These are the activations of a small neural network, seen along a few directions. Each row is one input.
In each table, some parts of the input vary, and every possible input appears once, in random order.
A made-up example of a description, with smaller parts first: values(2) and (point or line(9) or (line(4) and ring(5))).
Shared parts are said once, and a part with two or three values counts as separate values.
In the rows, zero is written as 128.

Other details of the inputs vary at random and push rows far along two fixed directions, the same in every table; ignore that.
These rows show it; all are for the same input, with only those details redrawn:
[156 132 160 130 101  83  84  56 145 138 192 189]
[159 180 166 164 121 161 117  99 147 152 161 239]
[126 161  95 160 143 160 167 156 119 148 118 160]
[123 113  89 127 123  82 133 112 117 134 150 109]
[104 100  48 123 135  78 160 144 100 131 126  60]

Rows:
x1: [138 155 102 145 150 186 153 153 102 112 114 151]
x2: [107 100 135 105 141  97 116 115 138 126 101  86]
x3: [104 118 128  89 101  91 123 138 122 114 122  94]
x4: [168 145 102 151 142 183 145 160 114 127  93 145]
x5: [125 125  98 117 143 195 152 176 146 147 117 163]
x6: [107  95 122 103 122  98 108 117 132 120  91  97]
x7: [136 150 119 154 161 190 151 158 106 116 121 138]
x8: [140 159 109 161 158 188 144 159 129 114 118 131]
x9: [181 170 162 150 122 187 111  83 147 128 144 230]
x10: [116 107 112 128 132  91 135 117 106 135 163  98]
x11: [111 149 153 145 139 172 174 170 139 127  94 132]
x12: [115  89 107 136 107 102 124 116 103 134 152  99]
x13: [111 118 134  95 123 100 113 119 129 138 109  76]
x14: [110  97 144 115 129  92 134 123 142 112 116  83]
x15: [124 101  44 108 146  96 150 135  99 100 115  55]
x16: [165 155 102 150 151 174 141 167 112 120  99 148]
x17: [141 105 107 128 135 117 115 107 130 108 149  75]
x18: [100  88  73 126 141  94 168 140  92 140 138  43]
x19: [118 110 108 142 127  92 120 125 129 131 161  86]
x20: [146 163 102 147 166 178 163 146 121 122 113 145]
x21: [115 106 101 126 119  90 128 118 102 130 157 107]
x22: [147 101 114 134 130  85 129 124 119 150 146  88]
x23: [140 100  94 126 116 118 107 109 125 101 138  87]
x24: [107 103 142 114 132  85 128 131 139 104 117  89]
x25: [111 161 147 126 130 176 168 172 131 141  95 131]
x26: [138 178 209 135 100 169 115 125 154 124 136 225]
x27: [143 106 100 131 120  78 117 133 112 137 142 103]
x28: [139 142 191  95  92  94  53  72 150 130 146 168]
x29: [150 157 104 148 163 185 168 138 124 130 112 139]
x30: [140 127 198  94  70 101  78  75 151 124 158 170]
x31: [129 151  95 162 133 168 170 149 120 155 112 157]
x32: [166 102 110 119 141 103 119 114 117 119 135  83]
x33: [106 102 131 112 120  85 122 132 135  99 111  97]
x34: [111 172 138 127 145 171 141 170 128 145  80 132]
x35: [103 112 144 100 114  91 136 137 128 111 131  87]
x36: [119 156 101 174 135 168 148 170 126 140 123 142]
x37: [171 115 168 116  98 118  72  45 130 109 182 178]
x38: [109 103 121  98 116  99 104 117 128 128  91  92]
x39: [109 161 127 130 145 169 134 167 129 136  66 146]
x40: [110  92 131 113 110  93 126 124 136 105 106  94]
x41: [136  90 103 120 118 120 113 107 101 103 141  94]
x42: [116 149 123 170 150 172 161 167 107 147 132 144]
x43: [141 127 204 103 113 100  64  60 161 138 143 160]
x44: [105 119 139  91 113  92 129 137 126 119 128  86]
x45: [138 120 203 103  71 100  86  75 153 116 162 171]
x46: [139 144 121 156 158 197 157 150 108 124 120 132]
x47: [125 129 112 118 163 193 160 174 151 154 128 150]
x48: [138 155 113 146 163 187 159 152 106 118 120 142]
x49: [143 137 205  96  92 100  75  69 158 139 160 156]
x50: [108  89 127 110 119  94 117 121 136 110  96  99]
x51: [116  95 120 137 127 101 132 115 108 141 163  87]
x52: [198 175 184 155 142 175  98 109 145 129 147 218]
x53: [152 105 164  84 111 109  64  82 171 130 198 196]
x54: [108  96 134 110 100  95 132 128 131 106 115  92]
x55: [111 142 146 145 158 171 159 163 144 131  75 138]
x56: [109 162 138 131 157 169 140 166 133 141  72 138]
x57: [139 102 111 114 140 116 130 100 107 111 150  87]
x58: [101  86  56 139 116  96 144 149 110 129 126  43]
x59: [108 148 143 143 161 164 153 171 141 123  77 144]
x60: [104 106 133 108 110  86 129 135 130  99 121  95]
x61: [146 155 117 167 153 156 158 175 118 157 116 145]
x62: [119  87 104  82 146 108 119 138 147 131 161 106]
x63: [ 99  82  60 125 121  94 159 141  87 133 128  55]
x64: [103 105 122 101 132  90 104 124 131 114  96 100]
x65: [123 113  89 127 123  82 133 112 117 134 150 109]
x66: [110 172 128 123 124 170 146 176 126 137  83 143]
x67: [140 143 203  94  95  94  70  76 156 132 161 162]
x68: [108 147 132 142 149 164 147 172 137 118  71 153]
x69: [127 108 103 130 133  89 145 103 124 147 154  94]
x70: [143 132 192  94  73 101  67  70 153 133 150 167]
x71: [107 154 139 137 163 167 144 166 137 133  72 142]
x72: [115 148 112 169 137 172 155 168 103 142 126 153]
x73: [110 112 120  93 103  99 105 121 123 131  99  84]
x74: [146  96 101 133 110  86 121 125 114 143 136 100]
x75: [172 177 169 162 124 189  88 104 153 113 155 220]
x76: [137 126 214 113 101  88  87  79 162 109 168 165]
x77: [133 101 103 119 128 112 110 114 100  96 147  97]
x78: [127 162 106 162 156 160 173 155 123 153 124 150]
x79: [154 123 182 147 102 100  76  60 160 143 202 160]
x80: [106 106 146 101 111  97 142 129 131 118 130  81]
Describe the family of inputs behind these rows. -> line(4) and (point or ring(9) or (values(2) and ring(5)))
Changing only the line(4) part turns x76 into x54. The same change can be made to x24. Which row results? -> x40
Changing only the line(4) part turns x75 into x23. The same change can be made to x1. Which row results? -> x37
Changing only the line(4) part turns x49 into x66. The same change can be made to x80. Which row results? -> x26
Which other rows does x23 become when the values(2) part takes its other values? List them by row number. -> x58
Which other rows does x30 become when the line(4) part takes its other values? List them by row number. -> x3, x25, x44

Rows:
x81: [138 166 171 145 135 171 121 124 151 160 160 227]
x82: [153 173 163 157 127 196 115 127 131 112 134 215]
x83: [114  97  46  99 142 104 142 157 118 118 113  58]
x84: [114 112  60 106 125 107 136 151 102 124 101  41]
x85: [158 117 178 119 113 115  95  73 134 133 167 131]
x86: [122 117  92 110 135 121 120 136 102 120 115  68]
x87: [101 104 130  94 129  94 123 172 126 118  77  77]
x88: [156 111 152  98 124 100  65  71 147 114 180 158]
x89: [107 124 192  83 101  90  89  54 168 108 140 150]
x90: [118 103  78 120 106 107 144 140 108 116 118  92]
x91: [143  97 131 116 135  74  98  79 119 107 143 101]
x92: [114 100 136 123 103  72 112 102 126 108 175 102]
x93: [125 125 147 134 120  79 108  94 129 140 153 146]
x94: [102 144  72 157 135 181 199 203  96 139  81 127]
x95: [153 119 151 115  86  93  73  70 140 101 173 160]
x96: [ 85  97 117  78 119  96 149 149 129 104  94  48]
x97: [114  90  47  99 135 100 152 156 116 133 111  63]
x98: [130 100 119 116 109  54 107  88 123 136 142 115]
x99: [103 106  93 118 146 103 147 150 130 131 146  81]
x100: [118 115 147 128 100  95 112 101 121 125 170 148]
x101: [144 155 143 138 130 170 132 133 146 161 139 210]
x102: [137 129 182 120 100  88  80  73 143 139 186 137]
x103: [140 106 121 114 129  71  87  85 123 104 141 104]
x104: [110 172 110 178 163 172 183 187 124 142  91 137]
x105: [ 94 105  90 112 123  88 141 141  97 146 128  55]
x106: [150 129 179 125 108 106  96  82 143 135 174 128]
x107: [142 178 154 152 118 189 137 139 128 170 117 198]
x108: [131 174  86 163 155 180 164 179 121 131  70 144]
x109: [161 158 170 166 148 168 136 116 140 133 125 185]
x110: [145 102 153 111 124  89 103  88 154 125 186 125]
x111: [150 110 163 122 112 113  92  76 124  99 169 152]
x112: [125 138  88 137 178 194 172 181 115 129  97 124]
x113: [153 174 164 150 144 206 128 130 123 141 118 181]
x114: [163 179 170 144 105 181 107 109 143 160 130 212]
x115: [157 155 158 151 157 202 147 139 148 141 136 193]
x116: [139  83 139 117 110  88 116  89 120 100 166  97]
x117: [126 167 114 178 165 178 187 183 126 136  89 131]
x118: [ 87  54  87 138 127 107 120 145 134 125  94  49]
x119: [104  93  82 130 129 101 168 158 106 103 128  44]
x120: [162 181 155 163 124 170 123 119 147 149 112 222]
x121: [108 161 146 129 139 192 172 216 133 130  53 127]
x122: [ 79 155 103 125 160 174 178 212 123 131  33 114]
Describe the family of inputs behind these rows. -> point or ring(5) or (values(4) and ring(9))
Which other rows does x98 become when the ring(9) part takes its other values? List them by row number. -> x91, x93, x103, x104, x108, x109, x117, x120
Which other rows does x81 become when the values(4) part takes its other values? List them by row number. -> x93, x100, x105
Which other rows does x103 become when the values(4) part takes its other values? List them by row number. -> x82, x86, x88
